Each row below is a small network's average activation on inputs in which a field has the value named, seen along a few directions.
Values that are neighbours, or in one group, have similar rows; names and order tell nothing.
In the rows, zero is written as 500.
Random noise pushes rows far along 18 fixed directions. That doesn't count. These rows show it; they differ only by the noise:
426 695 649 450 462 449 246 656 272 385 491 603 540 598 549 378 451 425 588 524 544 565 514 642 360 351 508 425 431 403 538 608 499 526
446 493 393 511 402 450 611 426 734 558 552 464 418 669 471 668 503 539 325 525 432 636 393 555 484 615 409 530 617 503 619 415 551 545
519 737 477 530 325 779 714 540 506 368 529 566 574 752 425 394 518 385 356 888 647 687 516 555 464 389 465 306 458 635 331 617 541 627
332 381 272 509 551 532 311 620 426 379 473 510 634 640 418 463 559 457 462 501 412 493 487 417 472 513 453 527 420 479 549 611 632 492
517 553 528 442 483 415 470 547 638 425 437 618 466 623 526 425 417 609 561 350 563 470 421 427 424 529 529 448 475 466 532 455 397 336
454 668 588 477 405 416 673 416 651 569 572 545 473 549 652 739 512 517 352 541 424 634 473 560 424 467 363 458 620 470 486 376 500 525
557 565 610 351 533 509 560 443 402 387 468 464 525 613 405 618 395 582 517 547 599 682 317 335 626 476 423 687 444 448 592 624 450 418
622 311 563 445 625 614 707 649 678 491 515 618 394 358 696 312 487 562 320 808 472 533 497 425 240  85 460 263 527 624 483 407 370 528
436 309 560 501 580 555 483 486 319 636 518 187 675 454 550 461 749 552 508 467 496 496 444 575 527 587 553 627 578 584 498 427 624 546
573 779 495 462 355 624 474 618 609 408 453 473 389 459 572 470 356 462 565 441 490 472 613 489 515 284 520 537 580 621 466 546 468 499
589 450 619 598 651 446 546 452 466 459 553 490 464 162 560 495 579 519 533 464 433 353 574 421 408 470 420 466 341 448 407 466 318 487
403 459 367 609 453 618 528 580 602 562 465 381 598 439 524 523 612 586 500 438 368 420 546 525 501 461 579 554 556 625 465 468 601 490
554 561 599 560 594 479 424 471 524 407 528 506 485 471 511 443 669 398 416 573 580 536 463 481 508 625 482 435 504 559 511 540 474 568
540 410 521 412 667 410 597 366 448 324 574 415 532 584 387 505 634 576 369 490 623 497 342 454 539 693 431 565 419 498 565 474 396 518
450 612 520 525 486 560 395 529 429 583 483 326 636 597 538 670 552 456 531 502 409 736 488 459 568 533 442 577 566 479 516 560 657 465
595 291 517 429 592 274 355 523 520 598 474 432 436 566 637 530 436 539 561 359 338 542 682 556 461 520 621 317 489 416 559 318 467 421
643 526 455 330 590 421 673 606 626 506 543 571 507 564 567 311 491 550 446 392 728 508 458 532 465 410 455 484 591 589 440 494 600 357
718 517 733 404 526 402 518 476 540 475 496 454 379 410 548 416 519 462 548 479 649 533 471 411 560 547 454 564 502 517 519 539 447 444
434 562 486 535 412 453 511 505 554 475 485 495 508 484 619 568 581 548 438 407 450 384 598 693 512 505 693 409 575 620 514 339 446 579
527 405 668 494 475 472 542 344 353 409 549 381 349 264 446 648 520 475 424 586 547 493 306 426 554 583 358 744 412 439 696 517 278 651


Field K:
k3: 460 696 284 509 549 580 432 672 575 316 500 599 479 418 555 533 415 436 388 371 591 467 379 437 425 403 377 528 546 531 627 532 402 496
k14: 594 435 404 338 622 630 625 417 439 585 530 396 424 571 400 498 336 565 460 626 525 594 513 576 698 270 633 634 681 647 535 547 613 617
k7: 647 723 547 657 292 461 504 486 580 592 465 638 424 532 376 544 439 360 582 559 674 649 564 681 762 685 678 468 496 533 477 701 649 525
k5: 425 431 446 325 526 563 545 607 355 496 458 453 650 486 596 467 603 491 453 448 649 431 442 472 623 395 549 680 649 654 540 515 648 484
k1: 521 366 442 552 413 536 656 455 439 653 503 403 580 535 570 705 524 458 437 619 397 628 650 562 555 527 528 375 456 497 454 391 565 530
k11: 374 642 594 363 419 473 656 364 381 555 521 569 534 551 491 639 341 601 555 463 503 470 436 545 472 406 415 601 568 389 447 432 446 484
k13: 533 515 386 496 671 412 387 560 405 524 589 429 621 625 497 465 539 441 518 422 458 596 597 581 375 568 419 302 440 349 424 455 563 439
k2: 379 440 367 620 376 485 510 454 330 469 580 307 588 331 444 589 677 397 491 370 479 316 482 517 495 774 339 661 351 390 521 483 466 582
k10: 517 518 479 551 371 504 439 584 685 379 365 534 523 519 535 605 515 542 526 431 472 524 410 198 571 678 528 448 421 465 648 462 331 330
k12: 520 505 373 469 513 843 554 535 409 669 486 365 545 439 527 315 349 434 592 532 606 492 467 423 474 341 474 515 658 585 362 466 525 488
k4: 260 500 430 495 705 554 533 482 446 527 501 708 712 484 672 646 603 559 322 603 385 448 525 547 455 296 609 362 681 590 415 383 572 571
k15: 356 502 362 441 441 613 643 398 489 193 530 308 584 628 347 663 599 667 367 503 370 366 449 406 545 551 436 671 383 560 524 465 374 591
k9: 534 648 632 610 466 435 665 239 451 548 634 467 491 423 344 735 549 479 498 568 444 583 502 531 597 711 342 567 382 335 433 546 437 548
k8: 529 622 668 579 566 457 447 483 592 461 423 567 608 525 400 552 616 578 615 444 554 538 408 344 598 673 499 585 437 459 459 644 567 332
k6: 527 425 508 541 443 658 573 614 680 610 475 432 470 533 512 414 543 568 448 666 451 586 474 510 422 412 577 405 615 615 584 447 533 507
A value of K combines one of 5 hidden first parts with one of 3 second parts; all combinations occur once.
Question: k5 and k1 share the first part; k5 and k13 share the second. Which value has the first part of k13 and the second part of k1?
Answer: k3
Question: k2 and k7 share the first part; k2 and k4 share the second. Which value has the first part of k4 and the second part of k7?
Answer: k8

Field N:
n3: 599 510 819 590 479 707 267 486 354 635 331 287 563 412 669 431 509 473 793 541 406 595 559 246 513 539 640 372 476 452 426 444 322 382
n7: 340 689 442 380 386 347 514 509 181 503 583 965 589 616 383 357 302 355 575 463 761 408 502 710 513 413 403 524 403 340 357 728 679 478
n12: 297 592 483 414 185 618 132 727 389 323 393 176 536 903 496 445 559 513 508 449 435 662 369 669 427 537 617 566 555 560 873 472 484 599
n5: 409 592 139 488 474 522 484 757 661 435 417 634 613 467 829 617 459 496 363 210 478 423 632 491 475 335 609 329 628 704 512 308 510 389
n6: 502 624 339 522 762 452 338 502 640 685 490 472 531 547 636 254 573 506 549  42 747 314 391 692 497 745 706 404 897 661 468 256 559 417
n8: 539 437 668 199 732 373 379 370 214 508 444 541 481 356 710 784 261 453 553 486 340 518 689 303 670 209 517 557 607 425 461 403 423 496
n13: 613 564 581 518 444 610 623 612 630 490 417 296 606 232 700 629 642 590 545 457 351 482 656 304 599 368 601 482 533 659 437 422 410 397
n4: 481 815 930 329 971 318 278 221 481 173 535 579 670 751 683 758 883 344 260 811 260 696 680 281 698 514 526 337 664 610 293 608 653 653
n15: 345 510 257 685 564 862 410 503 391 724 448 622 629 687 470 294 394 434 508 709 613 673 389 649 472 399 738 310 667 671 359 513 629 630
n1: 608 514 471 547 843 768 307 442 563 592 585 254 337 401 585 270 444 335 419 495 629 619 220 302 294 540 259 431 786 561 556 364 334 588
n9: 280 604 624 530 531 554 167 463 306 402 388 540 580 385 442 463 632 410 569 444 546 281 431 577 644 524 647 794 651 650 522 678 642 678
n14: 508 527 374 560 593 444 368 204 382 585 599 440 434 529 441 460 578 188 492 306 728 406 516 473 671 952 412 592 593 514 362 487 591 610
n11: 546 369 640 621 542 462 450 309 537 804 534 411 329 546 421 347 434 567 681 504 427 439 594 728 387 630 658 360 593 409 392 309 472 576
n2: 344 799 705 641 841 625 344 519  47 580 603 607 839 338 532 509 754 320 486 711 589 713 401 535 459 334 318 570 520 478 293 830 799 576
n10: 371 527 449 687 391 969 429 420 458 457 430 245 636 590 553 465 579 381 577 721 268 473 665 188 394 547 498 268 445 591 270 359 338 563
A value of N combines one of 5 hidden first parts with one of 3 second parts; all combinations occur once.
Question: n7 and n2 share the first part; n7 and n10 share the second. Which value has the first part of n10 and the second part of n2?
Answer: n14
Question: n1 and n15 share the first part; n1 and n9 share the second. Which value has the first part of n9 and the second part of n15?
Answer: n5

Field J:
j6: 425 457 375 627 904 613  45 445 187 687 541 595 426 457 547 379 408 138 417 611 602 627 444 634 445 493 519 331 763 521 535 499 583 775
j9: 676 801 769 649 365 383 824 413 899 256 512 845 220 186 285 405 537 773 482 551 626 212 472 728 618 407 772 596 377 695 500 675 278 583
j7: 447 574 476 513 366 641 485 136 410 498 528 465 356 725 222 508 351 297 499 621 703 529 285 404 685 883 401 620 582 433 529 547 421 676
j8: 427 586 298 711 615 608 377 527 659 536 566 312 485 406 472 699 671 426 332 537 275 592 564 628 550 500 496 589 682 647 583 543 699 695
j2: 443 794 680 376 548 445 433 555 191 518 493 718 785 729 751 728 477 325 414 674 638 967 457 526 532 365 428 338 521 430 427 592 654 441
j1: 380 892 353 478 214 626 709 352 436 398 613 464 614 730 346 358 513 424 589 369 606 233 694 632 507 646 397 486 458 532  77 491 563 558
j3: 845 393 540 704 666 416 474 491 774 508 607 485 184 320 281 223 622 360 443 685 507 506 657 628 485 623 502 357 424 557 524 660 532 639
j5: 749 599 516 351 344 341 724 654 395 431 438 612 532 450 611 601 272 526 590 314 777 553 549 499 573 484 527 388 301 355 527 449 304 237
j4: 779 295 615 345 651 396 895 479 575 600 530 671 517 282 455 610 440 582 490 760 485 701 580 193 738 209 379 643 354 472 389 777 693 287
J is arranged as a 3 by 3 grid.
Question: Name the neighbours of j8, in listed order.
Answer: j6, j2, j3
Question: Name the neighbours of j7, in listed order.
Answer: j1, j5
A value of J combines one of 3 hidden first parts with one of 3 second parts; all combinations occur once.
Question: j4 and j1 share the first part; j4 and j2 share the second. Which value has the first part of j2 and the second part of j1?
Answer: j8

Field P:
p3: 437 598 417 626 826 439 221 528 517 580 598 527 564 474 535 479 695 345 390 464 482 630 461 594 467 588 438 485 689 534 501 584 752 569
p2: 502 551 451 547 871 407 662 486 333 357 660 418 787 439 345 651 777 676 370 548 392 516 615 718 586 461 572 455 352 510 440 569 582 538
p10: 373 356 342 717 687 509 401 411 556 367 609 614 483 421 321 379 710 406 328 634 427 390 403 421 351 684 329 429 356 455 495 598 465 647
p4: 403 689 482 428 614 601 430 390 461 505 425 519 508 531 539 633 302 660 581 333 439 489 438 450 618 331 684 613 681 600 518 432 400 464
p6: 401 248 447 563 299 468 375 544 437 663 458 528 451 584 589 486 451 375 498 538 534 567 393 514 366 674 473 352 479 338 686 357 429 512
p9: 461 687 397 389 396 858 536 554 401 446 492 212 518 488 465 452 436 470 508 502 624 489 368 446 596 355 432 776 713 688 520 536 516 604
p5: 240 429  70 495 263 730 626 552 428 638 386 556 642 854 298 706 124 656 506 533 457 680 351 593 578 392 636 569 543 446 638 491 587 442
p7: 169 599 308 686 558 739 375 567 720 625 401 750 557 465 607 452 373 599 563 378 337 376 316 275 190 311 393 508 655 499 376 447 495 363
p8: 456 633 399 697 478 666 668 544 799 318 480 446 593 475 383 560 729 699 365 521 454 444 390 496 531 568 597 536 467 709 539 538 447 505
p1: 734 522 641 431 559 546 711 510 354 710 545 421 582 718 547 427 400 495 512 672 709 901 457 597 448 465 470 287 470 437 394 476 540 400
A value of P combines one of 2 hidden first parts with one of 5 second parts; all combinations occur once.
Question: p9 and p3 share the first part; p9 and p5 share the second. Which value has the first part of p5 and the second part of p3?
Answer: p7
Question: p8 and p6 share the first part; p8 and p1 share the second. Which value has the first part of p1 and the second part of p6?
Answer: p2

Field Y:
y8: 550 466 659 424 703 438 808 282 612 559 487 775 473 555 445 450 411 790 481 549 628 437 413 545 530 369 719 457 569 597 349 416 421 440
y6: 557 642 550 515 555 239 515 579 587 452 496 683 613 546 545 631 574 608 444 414 522 598 549 723 596 530 710 335 464 485 571 515 552 422
y2: 461 543 477 401 587 615 614 355 495 587 520 260 531 713 441 611 342 665 558 477 326 599 483 477 465 392 433 603 586 463 366 426 536 477
y10: 390 570 346 585 416 524 413 483 482 323 536 507 467 596 457 758 481 405 334 582 436 635 397 472 520 614 409 504 406 436 696 512 388 617
y4: 424 276 372 286 335 482 681 502 267 457 514 555 516 495 487 460 438 424 379 566 658 370 507 563 608 395 473 652 463 554 548 516 567 614
y14: 418 718 530 474 478 420 450 505 572 400 484 556 546 831 406 577 445 692 550 465 403 573 530 670 459 500 650 393 490 402 534 476 480 460
y12: 453 492 451 332 563 439 466 476 577 278 441 697 492 741 391 323 473 606 449 438 674 422 297 404 545 564 584 538 518 560 611 555 446 412
y15: 700 492 673 442 582 345 510 252 428 605 528 586 388 356 437 565 519 281 485 561 714 574 520 493 880 707 534 627 613 570 454 640 609 606
y5: 555 345 414 487 396 473 588 572 503 370 457 573 430 359 377 594 426 538 489 589 453 448 518 397 665 410 527 633 293 475 608 667 465 487
y7: 655 366 552 452 581 532 632 489 478 520 519 309 494 434 549 561 515 564 449 564 436 567 599 497 499 399 496 435 454 552 468 415 440 521
y13: 531 601 637 452 462 334 545 511 543 487 416 587 600 559 413 657 493 633 603 426 545 586 443 481 681 572 580 629 462 413 556 636 608 339
y11: 476 553 644 533 510 453 406 493 427 567 465 505 595 519 592 465 601 481 586 410 578 547 417 458 475 631 508 520 494 470 485 503 515 398
y3: 577 359 788 497 466 478 394 601 431 621 322 602 536 485 474 417 374 657 794 588 420 539 562 406 500 359 684 465 361 386 472 594 515 297
y1: 297 309 482 428 429 590 368 482 294 434 445 441 566 514 488 445 573 432 527 537 498 337 434 356 506 543 458 649 498 518 543 487 510 570
y9: 558 860 693 529 468 474 507 372 678 389 569 483 460 606 399 533 636 427 484 519 609 604 370 406 564 749 335 582 592 492 510 633 517 501
A value of Y combines one of 5 hidden first parts with one of 3 second parts; all combinations occur once.
Question: y3 and y7 share the first part; y3 and y14 share the second. Which value has the first part of y14 and the second part of y7?
Answer: y10
Question: y8 and y4 share the first part; y8 and y11 share the second. Which value has the first part of y11 and the second part of y4?
Answer: y12
